Each row below holds a small network's activations on one input, seen along a few directions.
Each table varies a few parts of the input and shows all the possible inputs, shuffled.
A made-up example of a description, with smaller parts first: one of 2 separate values, together with either a single point or one of 9 places around a ring or (one of 4 places along a line, together with one of 8 places around a ring).
Shared parts are said once, and a part with two or three values counts as separate values.
In the rows, zero is written as 128.

Other details of the inputs shift rows strongly along three fixed directions, in all tables alike. That doesn't count.

Rows:
r1: [168 117 106  84 112  72 158 123 105  85 129 182 153 160]
r2: [139 102 161 148 157 101  93 166 139 136 135  93  91 148]
r3: [115  84 191 182 162 113  76 188 127 139 151  66  82 135]
r4: [133 120  76  99  74 117 146  95 132 153 103 161 131 126]
r5: [116 123 156 161 147 130 101 161 114 130 145  98 130 126]
r6: [135 164  96 128 123 142 130 120 148 142 114 133 152 115]
r7: [136 136 107 125 115 138 152 113 168 163 103 128 117 101]
r8: [133 154  82 116 103 131 127 111 129 138 114 149 158 126]
r9: [134 121  96  96 100 121 147  84 107 130 133 152 142 130]
r10: [118 172 137 129 153 176 153 122 161 129 109 127 130 107]
r11: [124 126 136 144 142 143 109 136 153 174 117  89  98 121]
r12: [ 95 110 146 121 103 140 151 126  87  99 134 156 135 130]
r13: [118 133 105 121 111 132 106 120 100 146 128 128 145 144]
r14: [176 130 155 124 178  98 162 134 166  95 140 128 119 117]
r15: [118 170 104 125 120 159 127 121 150 118 107 145 142 123]
r16: [113 122 107 133 103 135 106 107 111 143 138 122 136 121]
r17: [140 166 126 153 163 157 130 121 185 148 123  99 127  86]
r18: [161 112 188 141 187  90 144 176 132  87 151 114 120 136]
r19: [155  84 153 102 129  65 159 147  82  74 152 162 139 160]
r20: [ 53  67 130 131  64 164 106  99  48 207 135 100 106 130]
r21: [112 107 103 117  85 128 130  92  92 136 141 143 142 121]
r22: [120 162  93 104 108 149 126 107 130 120 107 156 144 142]
r23: [135 170 136 152 164 161 146 136 174 151 116 105 138  86]
r24: [120 126 157 165 154 151 124 147 168 171 120  82  96  94]
r25: [169 141 128 130 165  99 107 139 161 105 138 117 123 140]
r26: [152 134 130  94 131 100 159 133 127  63 122 178 136 156]
r27: [141 139 113 142 133 124 102 141 171 154 111 109 110 124]
r28: [120  78 140 110 101 111 155 116  98 148 128 136 107 132]
r29: [137 146  79 115 102 129 122  94 138 136 122 145 146 121]
r30: [150 130 138  94 133 103 171 131 126  63 123 179 135 150]
r31: [120 161 121 122 135 153 120 128 139 114 114 136 133 139]
r32: [132 112 163 140 155 109 112 160 102 113 149 111 128 148]
r33: [138  93 145 136 136  90  90 158 123 130 136 107  97 160]
r34: [118 166 135 145 147 160 122 142 158 113 116 124 130 118]
r35: [142 158  94 118 131 142 125  97 154 146 122 124 137 118]
r36: [ 74 115 119 142  90 180 127  85  89 180 140 107 136  91]
r37: [ 67  52 165 141  97 132  93 117  21 146 177 100 117 145]
r38: [135 168 119 141 147 155 144 128 163 147 115 118 145  96]
r39: [114 122 151 144 135 119  90 163 110  86 138 130 124 156]
r40: [147 128 135 104 125 101 170 137 129  58 124 182 139 140]
Description of these inputs: one of 2 separate values, together with one of 4 places along a line, together with one of 5 places along a line.
Q: Changing only the place on the line of 4 turns r28 into r14. The same change can be made to r4. Which row results?
A: r16
Q: Changing only the place on the line of 4 turns r1 into r31. The same change can be made to r6. Which row results?
A: r15
Q: Start at r23 and move only the place on the line of 5, one step at a time. The first step leads to r38. Which rows follow, in order?
A: r5, r6, r8
Q: Change only the place on the line of 4 in r9. List by row number the other rows that result.
A: r11, r26, r32
Q: Change only the choice among 2 separate values in r28. List by row number the other rows that result.
A: r24
